Here are a small network's activations along a few directions, averaged over the inputs that share one value of a field.
Related values have similar rows: they may be neighbours, one step apart, or belong to one group.
(in the rows, 500 means zero)
Strong random noise was added to every row along 9 fixed directions; ignore it. To show where, here is one row again and again, with new noise each time:
[563 478 633 480 526 436 577 588 479 380 384 617 581 453 586 359 618 686
 494 645 615]
[510 495 639 686 464 405 655 533 440 410 437 455 501 576 472 590 531 506
 584 591 512]
[857 483 564 290 406 533 458 412 565 549 611 825 750 740 584 170 569 796
 213 513 594]
[361 513 277 459 474 633 488 467 605 668 373 797 466 392 539 459 237 499
 461 719 471]
[174 520 440 389 321 593 171 326 617 390 367 601 624 223 528 635 456 387
 251 278 245]
[324 578 446 698 569 575 836 512 556 458 534 517 488 802 332 659 180 188
 575 679 303]
[517 544 430 462 626 480 442 409 545 445 677 461 509 490 445 635 465 439
 336 424 508]
[579 471 742 591 452 389 725 569 391 353 445 326 637 710 390 412 733 308
 606 494 568]
[383 502 549 443 397 455 385 483 513 428 435 346 547 292 587 522 667 390
 479 406 426]
[390 393 609 669 286 344 224 620 368 562 209 445 321 322 379 493 570 434
 486 318 576]
[345 524 451 278 549 579 366 474 616 363 405 701 641 254 623 405 514 578
 313 532 458]


Field Bera:
c10: [413 495 600 588 762 382 479 367 455 176 486 391 503 119 464 876 683 607
 557 482 629]
c8: [465 576 674 410 556 506 615 485 621 235 590 582 567 508 789 487 435 791
 495 506 231]
c6: [250 571 431 232 480 720 580 410 602 380 480 457 776 249 754 415 666 365
 594 641 356]
c5: [407 520 643 417 504 624 414 662 492 334 491 566 648 643 433 386 530 554
 337 319 383]
c3: [641 511 671 417 456 396 269 579 390 402 696 139 498 402 644 519 878 628
 400 185 521]
c2: [377 634 229 344 763 712 464 412 560 560 735 372 523 375 538 711 419 415
 474 468 431]
c9: [580 462 636 617 613 325 574 633 419 389 443 440 282 411 643 549 508 846
 740 635 594]
c1: [469 578 592 577 103 590 562 123 645 444 687 361 806 746 642 740 473 368
 396 338  13]
c11: [613 511 537 412 769 433 566 656 560 244 704 409 439 727 499 459 415 633
 475 423 378]
c7: [554 574 419 526 590 517 647 302 533 509 740 360 576 554 487 712 539 376
 518 530 515]
c4: [679 566 587 524 568 413 432 298 558 316 863 226 502 661 468 836 617 645
 434 129 288]
Bera is arranged as a line.
Which values are neighbours of c8? Give them in the order they are listed.
> c10, c9
Which values are neighbours of c7? Give them in the order they are listed.
> c6, c1
Which values are neighbours of c4? Give them in the order they are listed.
> c11

Field Fafaf:
y8: [621 493 392 554 556 501 481 469 427 614 616 432 410 692 266 586 429 391
 545 402 611]
y21: [542 583 433 441 605 543 705 366 566 529 758 434 544 607 623 591 400 418
 518 616 411]
y13: [425 434 651 632 301 465 499 435 460 396 285 604 561 636 352 506 490 434
 492 395 409]
y1: [200 552 334 408 589 667 539 614 579 511 394 582 410 352 596 510 289 485
 666 653 369]
y3: [752 403 500 721 537 286 410 460 425 565 592 473 254 482 443 731 478 797
 525 466 636]
y9: [550 520 430 619 423 491 573 546 508 726 467 489 424 492 538 499 488 518
 550 643 525]
y5: [455 509 584 638 325 499 372 478 454 572 560 471 459 674 346 593 305 354
 329 288 372]
y20: [463 428 590 616 456 419 403 583 473 516 350 706 329 566 422 408 281 630
 432 452 519]
y17: [368 526 501 551 441 562 497 555 533 519 380 598 509 448 493 498 451 465
 426 558 444]
y4: [467 481 389 504 411 549 347 464 495 627 459 471 453 359 564 629 490 605
 581 510 440]
y6: [355 423 765 743 444 357 455 565 425 245 287 564 429 590 273 594 412 485
 448 304 403]
y12: [446 495 395 499 381 543 461 390 546 595 508 465 554 495 471 575 519 373
 455 484 475]
y11: [473 531 512 808 570 408 314 555 384 528 521 329 202 443 347 831 395 624
 513 324 497]
y7: [556 456 511 565 488 543 621 369 437 426 504 671 681 840 210 500 463 340
 412 443 672]
y15: [429 502 605 713 323 518 667 442 609 398 359 696 591 684 535 612 307 628
 532 621 130]
y14: [496 553 558 710 291 582 607 220 547 406 569 618 728 577 621 817 466 710
 480 624 326]
y10: [465 604 503 335 748 565 581 411 465 290 647 458 704 414 555 567 605 438
 420 503 565]
y19: [573 485 693 643 396 365 273 360 388 373 525 581 510 396 548 721 555 819
 362 296 567]
y2: [414 459 543 449 552 479 331 623 499 393 455 496 402 536 357 426 449 395
 403 257 446]
y16: [432 437 678 613 387 420 524 595 453 400 293 428 511 605 357 440 572 360
 575 359 420]
y18: [642 500 480 511 549 445 465 497 467 553 609 457 448 542 395 523 556 457
 396 487 661]
Fafaf is arranged as a tree with 5 forks.
Which values are neighbours of y13? Give them in the order they are listed.
> y6, y7, y16
Which values are neighbours of y21? Give them in the order they are listed.
> y20, y19
Which values are neighbours of y14? Give them in the order they are listed.
> y12
Which values are neighbours of y4? Give them in the order they are listed.
> y8, y11
Which values are neighbours of y9? Give them in the order they are listed.
> y17
